Here are a small network's activations along a few directions, averaged over the inputs that share one value of a field.
Related values have similar rows: they may be neighbours, one step apart, or belong to one group.
Strong random noise was added to every row along 15 fixed directions; ignore it. To show where, here is one row again and again, with new noise each time:
[ -68    4  142   98  -78  -50  -51  288  100 -403   83  -84  -92  333
  258 -269  187  171    4  253  340 -355  158  172   38   32]
[-517  -10 -158 -114   41   49  150  181  113 -183 -174 -173  -81 -131
  372  -20  103  -39   25 -249   75   80   68 -369  414  186]
[ -87 -199   67  132  -92    5 -148  -99   44  103 -122 -122  -87   45
   40  158  -93  206 -272  152   -2  -14 -128   34   30 -161]
[ -32  125   -1   93   27  -78   49  154 -121  432 -214  181  -59 -220
 -282 -143 -326 -131   88  250  176   -1 -103  225 -453  -59]
[ 439  -18  -39  135   22  337 -155 -253   52 -170  -44  -80  176    0
  131  -44   13   -3 -120  409  193   57 -187  -25 -146   68]
[  57  -55 -205   73   70  -69 -367  -46  -55  236  147 -108  159   76
   38  119  -76   45  -50   38  135 -193 -114   41  121  337]
[ 123 -221  108  108 -127 -103    1 -107  106 -180  191 -322   47  104
 -127 -434  214   58  -96  144   79  -47   12  -11 -161   97]
[ 351  -77 -212  -68  227   14  -40 -256  260 -110 -101 -113   18   26
   -6  196   -7  -29 -109 -102 -141   64 -360 -178 -272  -25]
[ 147 -128   -8  -95  -81  241  -72 -197  -33  158  275   49   -8   41
  -78  329    5  -72 -105    1 -146  -29  -96  -41 -253 -175]
[ 264  -30  -47  -24  -99  -14   37  -22  -50 -197   89   66  334 -107
 -135 -180  168  -22  180  218 -125   73  157 -203  -59  -90]
[   9  216 -111 -187  251  253   52  175 -107  -61   10  -36  -76 -132
  191  142 -181 -142  164    5  -13   49  -69 -143  -16  111]
[ -41   68   23  123   32  274  101  -28   67  -11   51  -25   45 -101
  174 -212  -43 -118  -37  195  214  122  -64   71 -136  -95]
[ -18    5   52  -47 -132  195  -90  -16 -110 -142 -245 -104 -332   80
  128  116   16  112 -122   29  103 -101   27   11  188  186]
[  42   66  -61   97  -36  178   92 -242  -65  -43 -109 -233 -308 -209
 -168  -51 -113 -223   -2  -44  -45  170 -130 -183  -71  275]
[  66 -185  -52   12 -128   79  -13  -57   -4   79  -29  -78  145 -291
  -68 -277  163   24  -10  195 -121   75   53  -33 -188 -251]
[ 106  134 -149    7  248 -201  -78  142  -59 -101  -83 -173  102 -145
   24 -260  -99  119  171   -3 -166   72   25    4  201   63]
[-139  144  140  125   42 -137  369  -90  168  110 -175  179  283   27
  -37 -153 -135  -95 -105  -11  321  335 -126  149  -66 -125]


Field Tonul:
n4: [-165  -16 -149   71  -85  151  -38  -11  -69  386 -142  245   69 -307
  -31  -67 -102 -112    7   13  -20  116   55   25  -12 -126]
n14: [ -46  144 -190  258  -52   27 -120  -82  106 -267  -55  -81 -265  -47
  167 -219  205  -71  121  -86  122 -158  120  127  248  152]
n6: [ 251  -47  191 -209  176   -9  -46   29  -86  -91  283 -178  -93  303
  -62 -125  -79  152  -21 -175 -217   95   22  -54   97  283]
n5: [-119   60  106   92   96 -742   63  314   49   90   70   91  275   57
 -253 -108   52  106  187  -64  -83 -226   73  306  -80 -148]
n18: [ 231  201   54 -192  146  391  120   80 -161   -5 -272   79 -292  -88
   52   33 -275 -115   49   55   14  141  -82  -49 -168  114]
n10: [ -13  165  123  -43   46  219 -118  207 -263  -59 -107   92  153  -53
  245  105 -134   91   47  314  165   -9  113   68  286   75]
n16: [   6   56   84 -128   28 -272   79  213  -56 -133 -229  -98   88   26
   26 -251  170  169   36  -66   43  -86  130  226  132   -2]
n12: [-211  -11  -82   37  115  -18  -59   84  167  -69   57  -59  -69  -66
  270  644   42  -65  -29  110   28 -312 -229   54 -159 -336]
n13: [-246 -141   40  -57   65   52  114   37   78  -35   -7 -136  163  -21
  219   48  -27   49 -113   34  -15  209  -42 -291  194  -75]
n11: [ 234  139  162  131   61   86 -150  -97 -216  141  266    6   85   56
   -7  -51  -80   42  -26   52  -55   -5   27  453   83   -9]
n1: [ 170  -87   90 -271  128   33  -15   75  -24    1  -36 -125  247  -83
  148 -336  240  172  -34   -8   35   78   78  164   60   13]
n3: [ 248  142   16 -138 -109  209   67 -194 -206   32 -275   34  -12 -286
  -97   30  156 -151   28  -48  -15   57   36  165  -79   82]
n7: [ -50   -2 -228   22  120 -370   70   75  163  262 -150  159  416 -209
 -125 -145  -15  -22  109  -83  -24   97  -42   15  -74 -180]
n15: [ 147  120  -86   52   67 -153  -62   57  -21   51 -150  234   51  -19
  -75  -79   50   -6  118  -47  -23 -138   30  211 -122  -39]
n8: [  18   35  199 -157   62   85  285   43  184 -163   19  297  113  323
  171   25  -21   98  -87  -52  112  238   40   15  -28 -357]
n9: [ 358  170  129 -135  438   22 -171   73 -173  171  112 -112  -52  -34
   31  144 -305  166    4   34 -300   44 -210  359 -134 -165]
n17: [-129  -43   67   24  -12  -81  -72   44   15   19   50   28  -63   56
   34   34  -53  177  -11  -53 -133   39  115   32  251 -134]
n2: [-166   12   37  137 -102  108   42 -100  -54   94  -76  115   34 -153
  -47 -148 -111  -46   37   63   29  304   94 -163  223   55]
The values of Tonul form a ring.
How many steps from neighbour to neighbour lead from n8 to n6, at the fewest? -> 7
List every value one step from n17, in the order listed. -> n14, n2
List every value one step from n11, in the order listed. -> n5, n15
List every value one step from n16, in the order listed. -> n18, n13

Field Seza:
w5: [ 207  224  -42   98  457  272  207 -151  343  -97  391  -30  449   38
  322 -424   15 -271  -40  -48  176  332 -205  156 -207  -33]
w7: [ 229  -47 -492  441  115 -103 -426 -491  579  246  425  387  174  376
  205 -311  251  -21 -134 -558   46 -142  -95  432   44  -43]
w2: [ 128  140 -472  584 -328  -93 -136 -462  -68  453  201  398 -156 -521
 -564 -326  132 -365  300 -335 -552  -94  189  531 -216 -556]
w3: [-673 -410  278 -295 -259  332  602   -5  337  354  270   90   19 -148
   59 -380  510 -279 -206 -368  179  280   57  -73 -459 -311]
w4: [-590  -73  495  -92  -95  -21  425  182  -49  420  -22   96    2   61
  -25 -240 -295   -7 -204   68  437  330   79  282 -210 -358]
w9: [-256   -6  316 -229 -256   25   64 -138 -271 -194   84 -328 -779   86
  -75  475  226  114 -195 -629 -515 -197  154  201  320  -29]
w6: [ 573 -408  -57 -763  388  -16 -180   47   23  261  515 -288  400  338
  -89  261    7  177 -133 -144 -238  -48 -302 -299 -435  205]
w1: [-209  -28 -312  148 -449  300  178 -244   62 -463 -263   -8  256 -712
  169  406  535 -406  185  363   10   -9   73 -598   54 -238]
w8: [  79 -257 -222  324 -263 -364  -60   85  191  527  250  890  243  460
 -720 -609 -435  -42  214   43   17  123  279 -383 -388  -77]
w10: [   4  -11 -366  164 -454   -2 -270 -289 -228  134 -155  -33  -96 -431
 -196  224  358  -93  119  -13 -129 -244  173  -22  242  155]
The values of Seza form a line.
Going along Seza from w4 by way of its neighbour w1, in what order are w2, w3, w6, w8 met? -> w6, w8, w2, w3
How many steps from neighbour to neighbour lead from w7 to w10, at the fewest? -> 6
